Each row below holds a small network's activations on one input, seen along a few directions.
Each table varies a few parts of the input and shows all the possible inputs, shuffled.
Descriptions start from the smaller parts, as in this example, which fits no table here: one of 2 separate values, together with either a single point or one of 11 places along a line or (one of 4 places along a line, together with one of 8 places around a ring).
Shared parts are said once, and a part with two or three values counts as separate values.
(in the rows, 128 means zero)

Other details of the inputs vary at random and push rows far along two fixed directions, the same in every table; ignore that.
To show where, the next rows are all for the same input, with only those details redrawn:
[ 97 108 125 119  94 209 132 116 159 194 124 135 108]
[ 78 110  92 132 156 180 146 144 109 133 100 124 180]
[149 174 142 143 151 114 126 149 119  82 103 144 162]
[148 169 147 138 135 127 124 142 131 100 108 145 146]
[183 202 169 145 140  88 116 149 131  65 107 153 145]
[158 188 144 148 167  93 127 157 107  54  97 144 178]

Table:
R1: [ 74  49  92 125 172 129 148 147  89 129 129 128 131]
R2: [189 133 188 137  51  77 118  90 201 158 172 166  22]
R3: [202 175 171  95  75  98  68 102 186 156 123 154  87]
R4: [ 78  75  65 141 174 141 175 141 101 128 160 102 168]
R5: [203 189 179 157 114  22  98 129  72  83 149 147 164]
R6: [ 96  67 104 102 107 170 130  89 139 173 149 130  59]
R7: [ 92 107  79 136 137 182 155 153  94 137  94 103 170]
R8: [191 191 208 114  56 139  99  98 203 182 136 155  47]
R9: [ 62  82  79 129 179 143 134 127  99 126 133  73 139]
R10: [ 99  96  96 130 157 124 163 127 123 150 163 100 140]
R11: [161 115 174 127  69  89 130  89 190 181 163 146  40]
R12: [181 173 151 132 159  77 114 150 108  24  95 138 196]
R13: [ 90  88  63 110 153 157 110 135 110 135  99 126 193]
R14: [141 148 122 150 175  73 114 142 101  48 136 103 127]
R15: [ 99  90 105 104 151 127 138 105 111 131 129 115 100]
R16: [134  91 151 132  21 168 100  81 132 237 184 151  83]
R17: [131 107 149  96  82 182 113  97 173 183 123 124 112]
R18: [193 215 173 148 150  72 116 154 123  45 104 155 153]
R19: [175 193 149 143 143  41 126 157 120  30 154 119 118]
R20: [ 84 111 102 118 134 130 148 133 126 137 156  88 119]
R21: [ 68  55  97 116 179 121 150 142  90 140 125 116 134]
R22: [131 121 141 109  47 205 129 107 174 234 122 111  60]
Describe the family of inputs behind these rows. -> one of 2 separate values, together with either a single point or one of 4 places along a line or one of 6 places around a ring
The inputs of R22 and R7 match in every part but the choice among 2 separate values. If R5 is changed in the same way as R22 into R7, which row does it become? -> R16
Start at R13 and move only the place on the line of 4, one step at a time. The first step leads to R12. Which rows follow, in order? -> R18, R7

Table:
R23: [102 110 105 133 127 172 144 146 124 148  97 115 150]
R24: [152 173 129 147 197  60 147 163  86  20 122 106 170]
R25: [ 93  82 106 121 120 147 123 108 104 164 127 120 127]
R26: [178 163 167 138 122  88 132 128 158 113 140 160  94]
R27: [ 92 114 109 118 130 184 124 126 125 133 117 135 153]
R28: [113 113 100 136 106 142 133 123 119 161 152 111 177]
R29: [ 96 123 115 114 127 177 138 130 122 175 109 119 148]
R30: [ 84  93  94 112 150 141 133 125 139 143 119 107 142]
R31: [165 170 152 143 123  84 117 139 125  93 152 129  92]
R32: [148 129 143 111  81 131  96 107 153 164 152 128  61]
R33: [182 148 200 131  64 107 119 110 175 157 158 168  51]
R34: [100 113 120 127 129 187 115 124 127 162 115 123 147]
R35: [100 109 100 125 116 184 140 127 134 142 107 130 138]
R36: [164 146 146 134 159  54 119 147  95  60 112 148 165]
R37: [ 88 110 109 133 149 141 151 132 141 136 133 112 131]
R38: [103  91  88 119 167 130 140 134 114 126 112 131 165]
R39: [177 151 190 136  58 116 113  92 163 168 165 153  35]
R40: [165 165 131 125 177  60 121 144 101  38 115 109 158]
Describe the family of inputs behind these rows. -> either a single point or one of 5 places around a ring or (one of 2 separate values, together with one of 6 places around a ring)
Start at R29 and move only the place on the ring of 5, one step at a time. The first step leads to R34. Which rows follow, in order? -> R27, R35, R23
Change only the place on the ring of 6 in R33. List by row number the other rows that result. -> R24, R26, R31, R37, R39
